Each row below holds a small network's activations on one record, seen along a few directions.
After each row come some of the record's fields: Mizuv, Nekon, Meki, Moge, Dod.
The largest differences between rows may come from other fields.
[-37  15 -25  21 -12  -4 -25 -21   7  -2 -15   3  14  15 -40 -39  -3 -31
 -48  15]
<Mizuv:z3 Nekon:u1 Meki:t1 Moge:b6 Dod:e4>
[-47  24  16  -7  47   6  34   7  29 -20 -18  49   8  20 -22  -2  -7  -5
 -73 -11]
<Mizuv:z1 Nekon:u1 Meki:t1 Moge:b5 Dod:e2>
[ 16  22   4  16 -73  -3 -19  22  -3  22   3 -13   3  11  44 -11  -9   1
 -24   5]
<Mizuv:z3 Nekon:u1 Meki:t1 Moge:b6 Dod:e2>
[-10  29   8 -14   8  29  31   1  13  -2  -9  14 -42  29   8 -23  18  -4
 -16 -14]
<Mizuv:z5 Nekon:u2 Meki:t2 Moge:b5 Dod:e2>
[-53   1  21   9  18 -26  -7 -18  27  -3   6  10  -1  -4   4  22  -3  -4
  20 -22]
<Mizuv:z1 Nekon:u1 Meki:t1 Moge:b3 Dod:e1>
[-27  33   4  18 -19  -8  -4 -22 -25 -14  17  33  -7 -15   7  -5 -26 -27
  20 -31]
<Mizuv:z5 Nekon:u1 Meki:t1 Moge:b2 Dod:e1>
[ -4   2 -10  21  47 -10 -24   1  23 -16  31  20  43  11 -15   5 -13  27
 -35  -4]
<Mizuv:z1 Nekon:u1 Meki:t1 Moge:b1 Dod:e2>
[ 29 -46   5 -27 -14 -28  33  26  -5  -4   9 -29 -13 -32  -2   2   0   2
 -23   9]
<Mizuv:z6 Nekon:u3 Meki:t2 Moge:b5 Dod:e4>
[ 36 -40  29   3 -30   1 -15   4  -5 -29 -18  13 -14   1  39  31  13  -6
  68   8]
<Mizuv:z1 Nekon:u2 Meki:t2 Moge:b3 Dod:e2>
[-35  10 -37  14  31 -19  -5  -7  29 -32  -9  21 -24  26 -48 -12  22  21
 -23  39]
<Mizuv:z1 Nekon:u1 Meki:t2 Moge:b1 Dod:e4>
[-34  31 -32 -28  31  35 -21 -23  -5  20  -1   3  19  26 -22  -9   4 -24
 -41 -18]
<Mizuv:z3 Nekon:u3 Meki:t1 Moge:b6 Dod:e1>
[  0   0  16  14  37 -26  34   4 -42 -10  25 -40  11  13  -6  10 -17   6
  -9  -7]
<Mizuv:z4 Nekon:u1 Meki:t2 Moge:b5 Dod:e2>
[ 53   1  -9   7   7 -32  -4   9 -20 -16  -4  16   5  -2  38  -5 -32  14
  30   3]
<Mizuv:z1 Nekon:u1 Meki:t2 Moge:b1 Dod:e2>
[-37  -8 -35  19  25  32  18 -20  32  22 -13   5 -28 -24 -23 -22 -11  37
 -15  17]
<Mizuv:z6 Nekon:u2 Meki:t2 Moge:b3 Dod:e4>
[-17  -1  -8  16  45  44  19 -30  57  16 -12   0  61 -11 -23  29 -28  37
 -46 -10]
<Mizuv:z6 Nekon:u1 Meki:t1 Moge:b3 Dod:e2>
[ 10  19 -15  -4  18  15 -26  33   4  -3   7   8  21 -12  -3   0   7  24
 -22 -36]
<Mizuv:z5 Nekon:u3 Meki:t1 Moge:b5 Dod:e1>
[  6 -15   5  -2 -17  24 -19 -12   3 -16  10   5  37  27  20  26  29  -5
  68  16]
<Mizuv:z1 Nekon:u2 Meki:t1 Moge:b3 Dod:e2>
[-42 -19  -1  12  47  39  38 -31  34  22 -38  14 -13  12 -29  35   6   7
 -50  -3]
<Mizuv:z6 Nekon:u2 Meki:t2 Moge:b3 Dod:e2>
[ 27   8 -19   5  36 -10  -7  10   1 -23   4   9   2  15  11   2 -36  13
  14   3]
<Mizuv:z1 Nekon:u1 Meki:t2 Moge:b1 Dod:e2>
[-59 -14 -14  -7  26  29  39 -21  31  13  24   9 -19  66 -25   8  25   7
 -29  20]
<Mizuv:z4 Nekon:u2 Meki:t2 Moge:b2 Dod:e2>
[-57  39 -21 -41  38  26  19  -4  45  21 -10  35  -8  23 -20 -28  17  -5
 -41 -34]
<Mizuv:z5 Nekon:u3 Meki:t1 Moge:b5 Dod:e1>
[ -7   8  -2 -35  -2  -3  17  27   9 -34  -6  -1 -10 -15 -20 -27  -5  -8
  -4 -18]
<Mizuv:z5 Nekon:u3 Meki:t2 Moge:b5 Dod:e4>
[-71 -37 -47  -6  19  34   5  15  -2 -23  39  12  -4  58 -28 -20 -12  21
 -30   1]
<Mizuv:z4 Nekon:u3 Meki:t2 Moge:b2 Dod:e1>
[ 32 -37 -38  17  -8 -12   2   9 -36  -3  35 -14   3   5   4  24 -36   5
  20 -19]
<Mizuv:z4 Nekon:u3 Meki:t2 Moge:b2 Dod:e1>
[ 72 -21   1  -8 -95 -46 -18   5 -56   5  18 -10  25 -54  44  20  -3 -33
  49 -11]
<Mizuv:z3 Nekon:u3 Meki:t1 Moge:b2 Dod:e4>
[ 62  -4  -7   2 -11 -24  -4  10 -40 -37  12 -30  18 -36  -6   8   6 -17
  24 -25]
<Mizuv:z5 Nekon:u3 Meki:t2 Moge:b5 Dod:e4>
[-10 -24  -3  20  30   6  -7 -14  16  -1  -7  47  35  34 -22 -19  18 -11
  -9   7]
<Mizuv:z1 Nekon:u2 Meki:t1 Moge:b1 Dod:e2>
[-12  27 -17  23   2 -23  22  16 -49   7  46   5  21   1  35   7  -5   4
  -8  28]
<Mizuv:z4 Nekon:u1 Meki:t1 Moge:b1 Dod:e2>
[-66   6 -15 -39 -19  39  20 -10  27  12  -2   4  14  10 -22   2   6  25
  11  14]
<Mizuv:z6 Nekon:u3 Meki:t1 Moge:b3 Dod:e4>
[ 13   6  25   2  29  -5 -23  21  16  15  -5 -15 -19  22 -22  12 -20 -12
  28   7]
<Mizuv:z1 Nekon:u2 Meki:t2 Moge:b6 Dod:e1>
[  1 -12  35   4  32  31  15  -1  -3  22  17 -24   0  -3 -20 -39  -9   4
  -7  -9]
<Mizuv:z2 Nekon:u2 Meki:t2 Moge:b5 Dod:e1>
[ 18  16  19  12 -20 -19  -2 -36 -16 -12  17  -1 -22  -5  11 -35 -34  -9
  -7   9]
<Mizuv:z3 Nekon:u1 Meki:t2 Moge:b1 Dod:e1>
[ 43 -11  10 -29 -30 -36   4  15  23  -2   8 -19  17 -24  -6   0  16   0
 -13 -26]
<Mizuv:z5 Nekon:u3 Meki:t1 Moge:b5 Dod:e4>
[-65  19  -2  12  53   6  26 -38  40  15   2  25  17   1 -27 -37 -30  17
 -50  15]
<Mizuv:z6 Nekon:u1 Meki:t1 Moge:b1 Dod:e1>
[  9  20 -24   6   0  15 -17  44   4  -1  49   9   6 -28  22  -8  11  -2
 -24 -18]
<Mizuv:z5 Nekon:u3 Meki:t1 Moge:b5 Dod:e1>
[ 94 -42   5 -18 -55 -50  -5 -36 -41  -7 -23 -21  12 -16   5 -15  18 -16
  42  11]
<Mizuv:z3 Nekon:u3 Meki:t2 Moge:b1 Dod:e4>
[ 50  -3  10  -5 -11 -28 -14  20   6  19  36  31   3 -14   0  16   3  27
 -26   0]
<Mizuv:z1 Nekon:u3 Meki:t1 Moge:b1 Dod:e1>
[ 47 -10  -6  10  12 -10  12 -12 -16 -15 -19 -23 -23  12  33  21  56 -25
  24  -6]
<Mizuv:z5 Nekon:u2 Meki:t2 Moge:b5 Dod:e2>
[-10  -6   5  -2  20  27 -16 -12   6  11 -15 -33 -15 -21 -18 -20   2  21
   4  25]
<Mizuv:z2 Nekon:u2 Meki:t2 Moge:b4 Dod:e4>
[-21  28  -5  12  -8 -10 -34   5   0   9 -24 -17   3 -12 -21 -12  -8 -16
  -8  -1]
<Mizuv:z3 Nekon:u1 Meki:t1 Moge:b6 Dod:e4>
[-73  15  18   2  75   2  34   3  22  14  21  16   4   6 -42 -16 -15  -6
 -50  -9]
<Mizuv:z4 Nekon:u1 Meki:t1 Moge:b5 Dod:e1>
[ 16   0  10  29 -25 -15  21   1  -2  18   9  12  -7   5  27  -7  56 -30
 -19 -13]
<Mizuv:z5 Nekon:u2 Meki:t1 Moge:b5 Dod:e2>
[-17 -20  -8  17   7   8  -6  -2  22  21  -3  15 -23 -51  -7  28  20   9
  -6  26]
<Mizuv:z6 Nekon:u2 Meki:t1 Moge:b3 Dod:e4>
[ 26 -15  13   4  -5  16  15  17  -9  19 -13  48   9  16   4 -14 -14   9
   5  20]
<Mizuv:z4 Nekon:u2 Meki:t1 Moge:b1 Dod:e2>
[ 60 -18  19  18 -39 -53  16   1 -28  10   1  15  -1  -5  59  24  40 -19
  40   5]
<Mizuv:z1 Nekon:u2 Meki:t1 Moge:b1 Dod:e2>
[ 85  -2  -1  11 -60 -25  19  -4 -52 -14  -2 -35 -27  -3  81  13  30 -22
  74 -25]
<Mizuv:z5 Nekon:u2 Meki:t2 Moge:b5 Dod:e2>
[-26   0  -8 -17  10   2   9  28   1   5 -16   7   9  17 -63  33   0 -37
 -20  24]
<Mizuv:z4 Nekon:u3 Meki:t1 Moge:b6 Dod:e4>
[ -5  18  13 -10  37  12  39  -3 -29 -18  -2 -29  25 -12  26 -12 -17   2
 -16   6]
<Mizuv:z2 Nekon:u1 Meki:t2 Moge:b5 Dod:e2>
[ 37  -5  10   5  16  30  10 -42 -37   0  -7 -40  18 -12  13  12  12  -1
   8  13]
<Mizuv:z2 Nekon:u2 Meki:t2 Moge:b4 Dod:e2>
[ 78  -9  15  -4 -24  32  -9  10 -25 -11  13 -13  -3   3  34  -9  -3 -14
  20  11]
<Mizuv:z3 Nekon:u2 Meki:t2 Moge:b5 Dod:e2>
[ 43  -3 -22   1   3   9 -32   1   5 -29  -5 -36   7   4  39   1 -32 -14
 -10   1]
<Mizuv:z3 Nekon:u1 Meki:t2 Moge:b6 Dod:e2>
[ 14  12  30   0  22 -28  22 -11  -8  -9  25 -22 -28   8  -9  -6  -7  -1
   6  -6]
<Mizuv:z1 Nekon:u1 Meki:t2 Moge:b5 Dod:e1>
[ 78 -20  21 -30 -52 -57   1 -28 -13  25 -16   4  25 -16  -7 -10  26  -3
  35 -14]
<Mizuv:z5 Nekon:u3 Meki:t1 Moge:b1 Dod:e4>
[ -4  -1  33  13  26  10  -3  32 -10  35   4 -21 -23  24 -43  14 -20  -2
   9   2]
<Mizuv:z4 Nekon:u2 Meki:t2 Moge:b6 Dod:e1>
[ 28 -31   9  16   7  24  -4   5 -11   8   0  -8  45  24   0 -14  38 -39
   1  12]
<Mizuv:z3 Nekon:u2 Meki:t1 Moge:b5 Dod:e2>
[-21 -14  51  -4  13   9 -34  13 -12  35  15 -16   2 -27  15  -3  14  14
  11  23]
<Mizuv:z2 Nekon:u2 Meki:t1 Moge:b4 Dod:e1>
[-46  22 -35  23  22  -2  18  10  40  31  18  18 -25 -14 -33  26 -12  12
 -32  21]
<Mizuv:z4 Nekon:u1 Meki:t1 Moge:b2 Dod:e4>
[-24  -2  -8  -2  50  44  18 -30  -4   7 -43  -9  -4   3   1  -9   1  -2
 -29  13]
<Mizuv:z2 Nekon:u2 Meki:t2 Moge:b4 Dod:e2>
[ 32   1   9 -17 -59 -28 -27   4 -59  40   8 -21 -17  -8  40  19  32 -22
   3 -21]
<Mizuv:z3 Nekon:u3 Meki:t1 Moge:b6 Dod:e1>
[-61  31  23  -5  55 -17 -20  -6  33   6 -18  20  -5  -1 -14  15  -7  15
   0  -1]
<Mizuv:z1 Nekon:u1 Meki:t1 Moge:b4 Dod:e1>
[ 20  -1   5   1 -11   0  -6  34  -5 -17 -28  -7 -13  -6   1   3  12  19
  10 -52]
<Mizuv:z5 Nekon:u3 Meki:t2 Moge:b5 Dod:e1>
[ -1  15  20   6  14 -26   6   7  22  -4  43  -7  -8 -24  27 -11  21 -25
 -15  -1]
<Mizuv:z5 Nekon:u1 Meki:t1 Moge:b5 Dod:e1>
[ 39 -20  16  14 -52 -23  12   0  34 -30 -20 -26  -6  19  36  -7  13  12
  14 -29]
<Mizuv:z5 Nekon:u1 Meki:t2 Moge:b5 Dod:e2>
[ 49   6  10 -38 -28 -39  26  26  -8  -7   5 -27  -4 -14  -9   6 -13   4
  28 -12]
<Mizuv:z1 Nekon:u3 Meki:t2 Moge:b5 Dod:e4>

Here are new rows. What are their fields?
[ 25   1  31  44 -45 -15   0  26   2 -10  -9   2  17 -14  24   8  43  15
 -10 -18]
<Mizuv:z5 Nekon:u1 Meki:t1 Moge:b5 Dod:e2>
[ 40  12   5 -17 -24   2  18   2 -22 -16 -19   7 -17 -13 -41  -8  14 -21
  10 -12]
<Mizuv:z5 Nekon:u3 Meki:t2 Moge:b5 Dod:e4>
[ 37 -17 -11 -15 -43 -12  -1  12  12 -20  -4 -22 -16   3  37 -12   5  13
  31 -55]
<Mizuv:z5 Nekon:u3 Meki:t2 Moge:b5 Dod:e1>
[ 33 -23  27   1  10  12 -11   2   1 -10  28 -26 -21  -4   9 -28 -13 -24
  11  -8]
<Mizuv:z3 Nekon:u2 Meki:t2 Moge:b5 Dod:e1>
[-34  10  -8 -31  33  48   7 -14  24  25 -20   6   2   1  25 -10  -7  11
 -48  22]
<Mizuv:z2 Nekon:u2 Meki:t1 Moge:b4 Dod:e2>
[-10  15 -14 -32  27  -6 -12 -13 -13 -10   4  39 -37  26 -11  18  17  26
   7  -6]
<Mizuv:z1 Nekon:u3 Meki:t2 Moge:b1 Dod:e1>
[ 53 -48  14  16  -8   0   2  -4  35 -25  -5 -14  -9  24  12   2  30 -30
   3  -5]
<Mizuv:z5 Nekon:u2 Meki:t2 Moge:b5 Dod:e2>
[  8  30  -2   7  16  17  -7   9 -42  -5  24   8   8 -18 -22  18  30 -13
 -20 -45]
<Mizuv:z5 Nekon:u3 Meki:t1 Moge:b5 Dod:e1>
[ 26 -34   9 -18 -22 -13  37   4 -45  21   8  22 -42   1   1  20 -14  -4
  12 -13]
<Mizuv:z4 Nekon:u3 Meki:t2 Moge:b2 Dod:e1>
[-34  17 -10   5  46  32  39  -6  22  31 -19  50   5  22 -30  33 -30 -11
 -30  -5]
<Mizuv:z4 Nekon:u2 Meki:t1 Moge:b2 Dod:e2>
[-65  26   7   1  63  52  12  -3   8  29 -55  21  19  -6 -19   1 -14 -13
 -45   9]
<Mizuv:z2 Nekon:u2 Meki:t1 Moge:b4 Dod:e2>
[ 49  17 -10  -9 -57  -7 -27   3 -49   6  39  27   1 -48   9 -19  -2 -13
   6  21]
<Mizuv:z3 Nekon:u3 Meki:t1 Moge:b1 Dod:e4>
[ 12   5 -27 -39 -43 -28  19  16   8 -10  20  -5  30   5  14  -5 -11  -3
  41  12]
<Mizuv:z1 Nekon:u3 Meki:t1 Moge:b1 Dod:e4>
[-74   4 -21  13  85  56  34 -43  57  25 -37  34  39  10 -42  17  -2  -1
 -62   5]
<Mizuv:z6 Nekon:u2 Meki:t1 Moge:b3 Dod:e2>
[ -7  22  28  -7  13  -8 -24 -15  -5  -6  12 -32 -27   6  -3   2 -21 -18
 -23   9]
<Mizuv:z3 Nekon:u1 Meki:t2 Moge:b6 Dod:e1>
[ 13  23  -6  26   1 -17  -7 -23 -27 -20  -9  14  45 -13  18 -15 -27 -14
 -23   4]
<Mizuv:z3 Nekon:u1 Meki:t1 Moge:b1 Dod:e2>
[-43  14 -14  -7  19  -5  16   1 -10   9  -1  30   8  42  24 -18  28   2
  23   6]
<Mizuv:z1 Nekon:u2 Meki:t1 Moge:b1 Dod:e2>
[ 13  17  -6  -5  48 -11 -12   1  -9   8   1  37   4  18  14  26  17  10
  -5  14]
<Mizuv:z1 Nekon:u2 Meki:t1 Moge:b1 Dod:e2>
[-65  13   4  16  23  32  11  10  65  -8  -6  23  29  44 -40 -37  15  18
 -81 -20]
<Mizuv:z5 Nekon:u1 Meki:t1 Moge:b5 Dod:e2>
[-33  26 -20  14  32 -32 -14   6  19   6  -5  13   5   6 -34 -10  20  38
   9  13]
<Mizuv:z1 Nekon:u1 Meki:t1 Moge:b1 Dod:e4>
[ 38   4   6   0  -2  52  -4  11  -6 -10  -9  10  -7  12   4 -20 -19 -17
  -4   0]
<Mizuv:z3 Nekon:u2 Meki:t2 Moge:b5 Dod:e2>
[ 19   1 -20 -27  -4  31  43  -7   8 -13   0 -20  -2  -9 -30   4 -10  -9
   7  18]
<Mizuv:z6 Nekon:u3 Meki:t2 Moge:b5 Dod:e4>
[-72 -23 -20 -37  53  16  30  34  11 -27 -23   1   9 -19 -21 -52 -13 -20
 -37   8]
<Mizuv:z2 Nekon:u3 Meki:t2 Moge:b5 Dod:e4>
[ 17  10   3 -20 -22 -19   6   1 -23  24 -23   5  -5  -2  19  14  43   4
  18 -60]
<Mizuv:z5 Nekon:u3 Meki:t1 Moge:b5 Dod:e1>
[-34  16  -3 -36   2  10  17  15  15 -35   4  -9   9   8 -33 -35   4   1
  -2 -16]
<Mizuv:z5 Nekon:u3 Meki:t2 Moge:b5 Dod:e4>
[-34 -14  25   0  26 -12  55   2  15  -3 -36 -30  -3  23   3 -29  -9 -11
 -47   4]
<Mizuv:z2 Nekon:u1 Meki:t2 Moge:b5 Dod:e2>
[  8  12   2  19   6   0  -1  10  20   2  10 -13  15 -15 -26 -32  21 -20
  14 -12]
<Mizuv:z5 Nekon:u2 Meki:t1 Moge:b5 Dod:e4>
[-35  23 -40 -18  30  35 -13  33  29  -7  35  -2  27   5   7 -26  -4   7
 -15 -31]
<Mizuv:z5 Nekon:u3 Meki:t1 Moge:b5 Dod:e1>
[ 52 -28  15 -26 -36 -34 -30   6 -18  24 -11 -34  15  -2 -11  24  30 -25
  -9   5]
<Mizuv:z3 Nekon:u3 Meki:t1 Moge:b6 Dod:e4>
[ 96 -30   7   0 -20 -29  -8   0 -29  -7   0  12  -8   3  53   1   0  -4
  65  20]
<Mizuv:z1 Nekon:u2 Meki:t2 Moge:b1 Dod:e2>
[ 31  19   0  10   0  11 -10  39  11 -27  -8  -4 -19  -2  30  -1  -3  27
 -11 -12]
<Mizuv:z5 Nekon:u1 Meki:t2 Moge:b5 Dod:e2>
[ 29  -1  24  20 -35 -28  -6   0  10  39  23  14  -9 -16  25  12 -14 -18
  61 -14]
<Mizuv:z1 Nekon:u2 Meki:t1 Moge:b2 Dod:e1>
